A small network was shown many inputs. Here are its activations along a few directions, one row for each input.
In each table, some parts of the input vary, and every possible input appears once, in random order.
Descriptions start from the smaller parts, as in this example, which fits no table here: one of 4 places along a line, together with either a single point or one of 9 places along a line or (one of 3 separate values, together with one of 8 places around a ring).
Shared parts are said once, and a part with two or three values counts as separate values.
(in the rows, 128 means zero)

Other details of the inputs vary at random and push rows far along two fixed directions, the same in every table; ignore that.

Rows:
r1: 92 96 154 131 184 23 180 184 179 203 193 93 113
r2: 70 88 166 130 183 56 164 130 182 199 201 82 113
r3: 150 191 57 145 136 151 49 140 129 101 97 176 141
r4: 121 159 110 121 136 145 105 92 132 119 124 138 113
r5: 104 137 92 95 131 141 113 152 145 80 35 127 122
r6: 152 224 20 106 131 177 31 142 119 76 70 217 125
r7: 162 72 212 179 81 162 174 81 82 112 128 80 147
r8: 132 217 35 114 164 120 56 153 153 116 105 186 110
r9: 146 151 111 161 154 107 104 152 129 127 121 143 124
r10: 188 125 170 156 63 206 146 67 49 65 74 130 128
r11: 125 191 61 111 133 186 46 85 129 93 104 169 127
r12: 126 164 97 145 146 163 66 92 129 104 116 147 123
r13: 48 87 150 83 176 53 174 148 192 215 208 103 115
r14: 91 95 150 98 160 37 195 189 170 198 184 109 114
r15: 149 164 92 158 149 132 76 146 123 110 110 158 128
r16: 139 140 109 154 149 116 97 152 131 129 129 141 135
r17: 159 44 209 134 51 174 207 127 69 57 29 66 144
r18: 166 61 215 146 59 179 192 86 59 103 115 98 143
r19: 193 67 204 152 54 154 208 137 51 99 102 111 146
r20: 102 184 68 103 155 153 60 98 153 117 127 160 114
r21: 140 150 93 109 121 135 113 154 122 120 115 161 134
r22: 114 142 114 132 133 148 94 96 142 129 137 129 136
r23: 96 171 68 93 138 160 61 105 155 130 130 169 138
r24: 194 71 211 198 76 137 185 130 66 107 113 92 151
r25: 139 153 102 145 150 114 103 151 131 123 124 143 122
r26: 171 82 194 147 51 194 166 82 62 94 102 116 152
r27: 153 169 99 144 140 117 110 146 124 115 109 147 117
r28: 42 53 148 70 149 61 182 187 201 173 129 71 137
r29: 152 201 45 111 125 165 58 140 119 89 86 191 130
r30: 133 199 69 138 147 172 48 84 129 92 97 165 116
r31: 113 126 126 149 153 135 91 106 140 134 144 126 134
r32: 126 174 87 112 127 178 73 88 122 96 107 160 120
r33: 177 71 221 176 69 176 185 70 61 93 114 76 137
r34: 155 185 74 123 126 148 88 140 116 95 95 169 120
r35: 85 89 148 103 167 35 186 184 179 203 200 92 120
r36: 148 174 74 115 113 149 87 144 123 108 102 172 140
r37: 101 108 132 130 169 61 146 173 167 179 177 109 127
r38: 116 150 112 123 138 150 99 92 134 118 130 131 116
r39: 63 93 162 107 178 51 176 129 188 203 205 81 106
r40: 77 97 150 137 181 80 130 130 174 181 189 100 122
r41: 50 89 152 105 190 53 160 135 198 208 216 81 111
r42: 113 142 106 105 125 161 98 100 129 121 128 147 131
r43: 124 168 85 110 123 179 71 89 124 101 111 159 129
r44: 148 167 96 121 129 121 121 151 122 117 108 158 117
r45: 203 75 212 183 57 145 204 124 57 98 105 88 147
r46: 64 186 42 85 190 121 44 116 196 155 159 159 119
r47: 161 47 211 138 55 173 210 127 68 51 24 66 135
r48: 122 167 89 116 120 173 73 89 133 110 117 152 136
r49: 171 67 221 153 50 177 196 75 65 104 118 85 145
r50: 198 72 207 157 43 155 209 131 52 99 101 106 151
r51: 139 159 94 112 130 125 115 153 126 119 116 156 120
r52: 153 180 73 120 123 150 86 140 117 99 99 168 130
r53: 132 143 97 108 129 126 118 163 127 127 119 164 128
r54: 168 67 221 150 62 175 199 79 59 97 114 90 130
r55: 156 206 51 136 141 156 52 136 120 85 86 181 120
r56: 139 154 96 125 126 121 111 150 135 128 125 145 136
r57: 91 89 149 116 167 41 178 180 174 196 194 92 123
r58: 58 81 160 101 163 64 168 129 192 208 213 80 128
r59: 194 76 208 157 63 139 217 140 55 104 100 111 133
r60: 153 172 95 127 131 122 117 147 121 113 106 154 115
r61: 120 159 90 108 126 176 77 100 122 105 110 168 127
r62: 83 124 126 139 187 84 109 126 176 174 174 116 118
r63: 85 93 150 106 172 31 188 185 180 200 197 92 110
r64: 126 136 97 105 120 123 117 164 136 140 128 162 145
r65: 65 77 164 123 177 66 157 131 183 199 207 80 125
r66: 65 92 162 96 166 61 180 130 180 199 199 90 108
r67: 202 76 211 166 46 149 212 125 54 98 103 93 146
r68: 112 126 126 150 146 135 91 107 145 140 146 126 142
Each input here is: one of 4 places along a line, together with either a single point or (one of 2 separate values, together with one of 8 places along a line).
Question: Changing only the place on the line of 4 turns r14 into r50. The same change can be made to r27. Which row results?
Answer: r45
Question: Changing only the place on the line of 4 turns r33 into r41. The same change can be made to r46. Which row results?
Answer: r38
Question: Which other rows does r24 become when the place on the line of 4 takes its other values? List them by row number.
Answer: r9, r15, r16
Question: Which other rows does r3 become when the place on the line of 4 takes its other values? List them by row number.
Answer: r1, r25, r37
Question: Start at r13 and move only the place on the line of 8, one step at a time. The first step leads to r10. Which rows follow, in order?
Answer: r66, r4, r39, r30, r2, r62
Question: Which other rows does r61 become when the choice among 2 separate values takes its other values? List them by row number.
Answer: r53
Question: Which other rows does r34 become when the choice among 2 separate values takes its other values? List them by row number.
Answer: r20

Rows:
r69: 98 64 191 102 128 70 220 148 151 173 162 62 119
r70: 90 102 158 111 163 62 178 136 162 195 208 105 108
r71: 149 130 128 151 116 165 107 118 101 81 75 134 132
r72: 91 111 125 118 170 71 137 171 171 168 158 112 124
r73: 125 179 62 136 147 141 49 131 148 127 127 168 146
r74: 103 148 90 125 163 87 101 151 169 172 175 141 139
r75: 96 161 73 108 178 109 80 152 167 135 124 152 118
r76: 115 120 121 112 115 149 119 117 131 104 89 114 137
r77: 74 122 115 84 157 91 137 126 179 180 185 114 122
r78: 121 152 96 126 156 85 111 150 160 168 176 143 136
r79: 173 98 198 162 84 163 177 88 67 104 123 106 126
r80: 151 66 211 157 75 172 180 80 81 105 116 84 140
r81: 169 89 196 146 84 146 197 114 77 98 94 90 122
r82: 115 196 61 113 169 122 64 125 153 141 150 180 112
r83: 122 162 90 109 114 178 77 91 130 103 109 148 134
r84: 83 23 231 133 137 73 224 125 150 192 200 56 128
r85: 90 96 160 107 166 46 196 166 167 187 180 94 101
r86: 171 152 78 90 74 184 110 162 83 80 62 197 155
r87: 178 168 106 151 112 152 109 134 92 86 86 153 122
r88: 169 175 101 152 115 186 80 92 87 83 99 167 127
r89: 107 73 195 113 132 61 226 153 143 176 167 73 106
r90: 153 77 192 147 86 157 175 107 86 92 83 87 134
r91: 171 159 108 152 114 158 102 132 95 84 82 149 127
r92: 118 148 98 134 153 128 84 126 144 139 145 147 133
r93: 105 177 63 104 154 143 67 129 152 107 94 159 119
r94: 73 84 161 113 167 74 163 132 171 193 199 96 119
r95: 115 158 97 96 133 118 126 138 150 130 117 135 114
r96: 148 52 221 148 60 166 196 80 85 109 121 69 146
r97: 148 149 110 121 99 178 106 107 107 77 66 133 132
r98: 103 170 72 108 176 104 86 155 163 138 128 156 111
r99: 151 192 69 142 134 165 53 112 114 103 111 179 130
r100: 68 115 122 96 168 92 129 125 179 180 182 116 120
r101: 114 165 95 96 132 133 109 110 147 138 148 145 120
r102: 172 61 227 160 82 127 224 119 69 108 110 75 118
r103: 122 186 51 137 145 158 26 125 152 115 110 178 151
r104: 77 116 119 106 171 92 119 150 175 154 138 118 119
r105: 97 145 60 55 123 128 100 179 152 160 156 198 149
r106: 178 96 205 155 69 156 196 86 65 106 127 100 122
r107: 188 132 141 166 89 137 148 142 86 95 98 127 137
r108: 165 137 131 148 103 175 117 108 85 71 66 136 125
r109: 164 131 125 161 105 172 102 122 92 74 69 137 141
r110: 168 118 162 165 94 175 129 90 77 92 108 129 133
r111: 185 155 125 154 103 161 128 120 78 76 78 147 116
r112: 132 144 104 148 131 159 76 110 125 113 115 150 142
r113: 102 135 103 119 161 69 124 181 174 166 157 125 130
r114: 192 89 209 178 80 137 199 109 61 119 140 99 131
r115: 73 98 138 121 171 89 131 133 173 180 182 112 129
r116: 88 121 106 120 164 80 111 175 182 163 147 120 142
r117: 135 173 94 119 124 168 82 94 119 106 116 160 120
r118: 105 132 104 125 158 86 112 173 170 155 142 126 136
Question: Changing only one part turns r107 into r78. The same change can be made to r95. Which row results?
Answer: r101
Question: Changing only one part turns r99 into r91. The same change can be made to r74. Which row results?
Answer: r113
Question: Describe the family of inputs behind these rows.
Answer: one of 2 separate values, together with either a single point or (one of 4 places along a line, together with one of 6 places along a line)
Question: Start at r96 and move only the place on the line of 6, one step at a time. The first step leads to r80. Which rows follow, in order?
Answer: r84, r115, r112, r103
Question: Start at r82 and move only the place on the line of 4, one step at a time. The first step leads to r88. Which rows follow, in order?
Answer: r110, r115
Question: Which other rows does r118 become when the choice among 2 separate values takes its other values? List them by row number.
Answer: r73

Rows:
r119: 50 78 148 87 163 59 175 160 188 200 183 89 121
r120: 149 111 165 137 102 140 157 110 103 135 153 117 134
r121: 190 134 162 198 95 179 126 86 68 72 89 113 131
r122: 152 144 115 151 102 184 97 104 96 69 61 136 134
r123: 62 170 47 58 165 115 83 144 185 156 145 167 121
r124: 164 109 164 165 104 150 142 98 92 114 125 118 130
r125: 102 182 57 104 149 154 49 128 154 105 93 162 133
r126: 138 70 201 157 114 124 182 119 109 111 108 74 128
r127: 129 42 199 123 120 46 245 203 132 172 153 75 125
r128: 185 144 127 135 58 218 112 85 57 49 47 149 137
r129: 94 112 143 136 170 78 137 136 164 175 182 104 121
r130: 99 184 66 85 161 121 75 126 165 154 168 175 122
r131: 170 118 159 150 118 86 174 174 108 142 143 124 133
r132: 108 193 40 106 171 137 37 120 171 140 143 189 122
Question: Changing only one part turns r128 into r120. The same change can be made to r127. Which row results?
Answer: r131
Question: Describe the family of inputs behind these rows.
Answer: one of 2 separate values, together with either a single point or one of 6 places along a line

Rows:
r133: 161 111 150 133 81 166 148 122 87 90 84 125 139
r134: 184 152 120 161 103 154 116 135 85 87 89 149 132
r135: 150 163 94 132 139 107 116 166 127 128 125 156 121
r136: 108 179 67 131 169 136 51 120 158 122 120 157 123
r137: 145 118 137 111 105 113 170 161 113 130 122 132 127
r138: 120 51 221 133 96 133 208 91 108 132 138 61 126
r139: 134 176 72 136 151 132 69 143 139 115 111 163 129
r140: 147 128 135 132 93 188 115 88 95 79 79 129 134
r141: 125 90 158 111 112 100 184 159 127 146 136 109 132
r142: 76 163 65 111 196 84 71 155 194 167 160 148 122
r143: 102 92 173 145 153 95 158 113 148 160 168 83 118
r144: 70 105 152 105 166 81 148 102 176 219 250 112 123
r145: 142 135 118 124 102 174 109 110 106 88 84 139 137
Question: Describe the family of inputs behind these rows.
Answer: either a single point or (one of 2 separate values, together with one of 6 places along a line)
